These are the activations of a small neural network, seen along a few directions. Each row is one input.
Each table varies a few parts of the input and shows all the possible inputs, shuffled.
Descriptions start from the smaller parts, as in this example, which fits no table here: one of 4 places along a line, together with either a single point or one of 9 places around a ring or (one of 2 separate values, together with one of 8 places around a ring).
Shared parts are said once, and a part with two or three values counts as separate values.
In the rows, 100 means zero.

A family of inputs:
row 1: 75	81	90	154	84	139	103	103	101	72	128
row 2: 90	134	52	96	134	147	102	123	69	118	61
row 3: 93	146	161	81	110	110	106	101	84	59	55
row 4: 66	88	87	124	64	128	121	128	98	90	142
row 5: 112	82	60	116	66	60	66	120	112	76	107
row 6: 124	89	175	67	91	100	115	74	60	85	112
row 7: 83	132	158	73	160	75	102	87	81	98	123
row 8: 84	87	76	110	57	126	108	111	138	96	142
row 9: 123	82	156	48	119	65	108	66	113	110	124
row 10: 123	109	155	58	81	100	110	80	124	73	63
row 11: 94	153	150	80	145	86	121	92	93	76	93
row 12: 149	92	167	55	81	98	105	66	104	98	114
row 13: 92	124	149	55	152	67	89	83	127	107	115
row 14: 77	89	81	127	51	71	88	87	117	126	109
row 15: 90	77	81	137	75	130	90	96	146	83	122
row 16: 98	87	62	91	148	115	119	111	72	152	73
row 17: 123	119	44	78	134	135	96	103	111	145	77
row 18: 52	83	80	118	54	103	121	94	83	105	128
row 19: 103	90	68	127	56	52	89	100	112	103	105
row 20: 118	89	60	78	141	119	91	108	107	162	76
row 21: 61	92	94	144	60	80	95	102	72	118	114
row 22: 115	83	63	133	79	87	64	99	121	64	108
row 23: 91	94	75	144	62	55	108	107	71	95	107
row 24: 141	76	71	88	137	112	108	101	110	178	79
row 25: 62	78	77	101	47	101	97	96	124	115	124
row 26: 115	146	148	65	100	101	100	84	129	68	52
row 27: 106	113	171	74	90	109	112	104	78	68	67
row 28: 112	76	72	141	87	109	86	102	143	64	115
row 29: 103	89	76	135	72	68	75	144	71	74	113
row 30: 100	86	77	151	87	96	77	117	80	59	112
row 31: 121	141	40	85	123	145	97	104	112	130	65
row 32: 109	150	136	62	138	76	108	75	134	81	88
row 33: 88	73	80	154	97	111	96	110	99	51	113
row 34: 110	70	82	98	148	114	113	120	67	166	75
row 35: 107	86	169	65	128	74	115	81	68	102	129
row 36: 92	113	55	88	145	137	100	122	69	134	72
Describe the family of inputs behind these rows.
> one of 2 separate values, together with either one of 4 places along a line or one of 6 places around a ring or one of 8 places around a ring
The inputs of row 8 and row 4 match in every part but the choice among 2 separate values. If row 26 is changed in the same way as row 8 into row 4, which row does it become?
> row 3
Which other rows does row 13 become when the place on the ring of 6 takes its other values? List them by row number.
> row 9, row 10, row 12, row 26, row 32
Which other rows does row 1 become when the place on the ring of 8 takes its other values? List them by row number.
> row 4, row 18, row 21, row 23, row 29, row 30, row 33

A family of inputs:
row 37: 94	71	75	92	107	91	118	111	88	117	123
row 38: 71	71	114	111	77	70	98	89	117	106	123
row 39: 101	92	96	133	85	103	111	122	81	78	98
row 40: 122	115	181	33	120	113	121	80	96	89	82
row 41: 86	108	103	134	66	88	111	112	83	70	111
row 42: 85	114	53	109	103	119	85	107	87	100	64
row 43: 120	97	90	101	64	108	76	116	127	94	110
row 44: 128	119	162	65	146	71	85	93	88	90	92
row 45: 118	142	131	58	168	81	93	95	88	125	75
row 46: 109	119	62	97	89	118	85	121	129	129	90
row 47: 110	135	172	70	129	51	93	88	97	82	97
row 48: 127	122	149	62	159	73	93	102	94	108	77
row 49: 78	119	99	129	93	113	86	93	126	48	125
row 50: 86	99	107	128	65	90	101	90	73	93	127
row 51: 78	79	72	98	113	96	102	97	110	147	97
row 52: 112	138	150	26	141	124	129	82	95	124	65
row 53: 101	88	86	125	94	112	105	104	72	121	106
row 54: 103	133	193	41	104	99	127	73	102	84	91
row 55: 95	107	76	122	122	129	93	109	128	73	100
row 56: 99	84	101	131	85	110	98	98	69	104	119
row 57: 118	119	173	36	138	127	121	89	98	109	74
row 58: 77	107	94	120	66	94	79	98	92	58	91
row 59: 96	90	82	112	80	102	80	107	90	63	76
row 60: 125	70	92	113	81	93	98	80	114	102	106
row 61: 88	128	57	117	127	130	100	102	125	91	94
row 62: 96	95	68	109	93	116	78	109	86	83	73
row 63: 79	84	95	96	74	69	117	94	88	92	146
row 64: 90	107	70	124	106	120	105	100	68	138	102
row 65: 86	61	93	107	108	98	95	102	112	134	108
row 66: 100	112	102	107	51	95	77	110	132	86	119
row 67: 117	99	79	99	81	117	77	124	129	111	99
row 68: 94	68	87	94	93	91	108	101	80	99	140
row 69: 117	91	60	102	101	97	108	84	116	133	84
row 70: 107	86	103	117	64	73	107	75	123	94	110
row 71: 85	91	57	89	114	94	124	106	86	134	116
row 72: 85	58	105	109	93	92	92	94	108	115	119
row 73: 97	102	88	122	107	121	87	102	124	53	111
row 74: 93	116	62	124	102	107	124	123	82	112	78
row 75: 126	71	77	104	93	96	100	88	116	116	92
row 76: 101	95	83	130	99	111	112	129	83	95	88
The inputs of row 73 and row 49 match in every part but one. If row 56 is changed in the same way as row 73 into row 49, which row does it become?
> row 50
The inputs of row 67 and row 46 match in every part but one. If row 62 is changed in the same way as row 67 into row 46, which row does it become?
> row 42
Describe the family of inputs behind these rows.
> one of 4 places along a line, together with either one of 2 separate values or one of 8 places around a ring
Which other rows does row 52 become when the place on the line of 4 takes its other values? List them by row number.
> row 40, row 54, row 57

A family of inputs:
row 77: 122	125	127	32	129	92	122	78	77	163	85
row 78: 68	117	64	130	91	94	97	112	83	48	66
row 79: 92	64	98	133	86	45	92	97	97	131	129
row 80: 83	123	61	136	125	157	125	145	55	107	75
row 81: 115	117	40	129	127	105	62	122	98	119	83
row 82: 95	110	177	49	98	67	114	75	86	139	98
row 83: 143	48	56	80	75	110	99	96	127	158	104
row 84: 87	99	116	107	61	100	79	84	146	60	163
row 85: 117	130	151	78	149	103	105	97	123	48	54
row 86: 106	97	109	141	64	58	65	95	93	56	143
row 87: 127	91	75	114	50	120	75	108	162	66	64
row 88: 85	125	75	114	89	124	88	92	173	65	99
row 89: 99	83	57	80	112	113	109	77	136	157	135
row 90: 69	66	104	93	83	89	100	74	145	136	147
row 91: 129	88	131	46	172	98	123	75	88	137	91
row 92: 114	145	189	63	77	77	99	88	91	60	114
row 93: 106	168	146	66	106	100	104	92	116	69	45
row 94: 81	84	70	119	113	127	148	97	33	147	106
row 95: 59	70	118	136	84	99	150	106	48	121	121
row 96: 74	95	104	126	64	71	97	112	63	36	133
row 97: 70	102	129	145	61	113	122	101	44	48	134
row 98: 79	112	36	114	126	118	91	141	68	101	72
row 99: 120	108	190	73	120	85	95	84	97	37	121
row 100: 115	33	104	95	44	85	92	93	137	134	116
row 101: 119	163	118	49	139	125	90	115	93	126	49
row 102: 98	122	48	96	124	147	80	118	155	118	103
row 103: 86	73	46	99	116	81	128	114	53	139	108
row 104: 125	126	120	59	183	133	87	110	100	103	56
row 105: 102	74	179	61	142	74	114	72	96	112	106
row 106: 71	128	90	154	89	132	135	118	73	52	71
row 107: 119	80	49	118	116	73	96	90	86	154	116
row 108: 56	60	92	113	85	61	116	101	61	113	119
row 109: 101	121	68	150	92	82	72	100	121	62	76
row 110: 131	66	115	109	23	96	71	103	138	58	130
row 111: 137	87	45	94	85	147	59	120	138	122	68
Describe the family of inputs behind these rows.
> one of 5 places around a ring, together with either one of 2 separate values or one of 5 places along a line
The inputs of row 85 and row 99 match in every part but the place on the ring of 5. If row 93 is changed in the same way as row 85 into row 99, which row does it become?
> row 92

A family of inputs:
row 112: 82	71	31	133	92	109	117	111	68	150	116
row 113: 78	114	144	97	80	106	119	94	93	67	114
row 114: 114	143	133	45	177	115	120	101	71	133	52
row 115: 97	61	27	118	80	110	97	108	113	158	110
row 116: 116	116	83	127	77	110	66	111	130	48	81
row 117: 135	135	124	30	171	118	101	95	113	139	53
row 118: 97	81	167	91	95	53	113	81	69	94	135
row 119: 89	127	92	139	85	104	82	121	90	45	85
row 120: 116	71	158	76	82	53	99	72	110	99	127
row 121: 76	89	56	138	95	104	106	110	84	92	102
row 122: 102	108	139	87	76	112	98	88	136	77	115
row 123: 99	84	46	121	90	107	83	109	123	98	110
Describe the family of inputs behind these rows.
> one of 2 separate values, together with either a single point or one of 5 places along a line
The inputs of row 115 and row 112 match in every part but the choice among 2 separate values. If row 117 is changed in the same way as row 115 into row 112, which row does it become?
> row 114
Which other rows does row 121 become when the choice among 2 separate values takes its other values? List them by row number.
> row 123

A family of inputs:
row 124: 75	78	67	139	57	93	116	101	106	115	125
row 125: 104	128	77	103	84	119	73	106	110	90	81
row 126: 99	106	187	94	75	79	86	77	103	59	121
row 127: 103	84	69	133	104	93	91	116	97	73	94
row 128: 122	97	122	49	146	85	113	95	81	153	86
row 129: 100	124	72	109	111	94	71	109	120	80	90
row 130: 119	99	79	82	105	94	79	101	129	121	108
row 131: 97	120	105	93	116	140	117	111	96	92	90
row 132: 112	108	174	83	75	69	107	70	103	46	123
row 133: 78	90	66	146	55	104	109	116	80	96	121
row 134: 103	87	72	123	76	123	86	108	82	83	82
row 135: 109	90	109	75	137	120	114	97	111	126	114
row 136: 101	74	75	118	79	110	96	95	109	103	86
row 137: 104	111	121	61	128	94	120	92	90	140	64
row 138: 87	117	101	102	142	118	103	100	100	86	97
row 139: 115	128	121	72	125	109	116	111	67	120	64
row 140: 108	126	114	77	153	82	111	108	76	111	74
row 141: 90	62	68	125	74	87	103	101	92	129	145
row 142: 118	59	77	107	96	101	88	98	100	117	108
row 143: 89	101	180	76	73	71	90	86	104	53	116
row 144: 93	107	106	86	119	128	124	96	122	112	94
row 145: 71	90	61	154	81	82	98	107	85	89	131
row 146: 102	114	77	93	88	103	87	98	139	108	85
Describe the family of inputs behind these rows.
> either one of 3 separate values or (one of 4 places along a line, together with one of 5 places along a line)
What sort of input is row 128?
> one of 4 places along a line, together with one of 5 places along a line
Which other rows belong to the same alternative as row 132? List them by row number.
> row 126, row 143
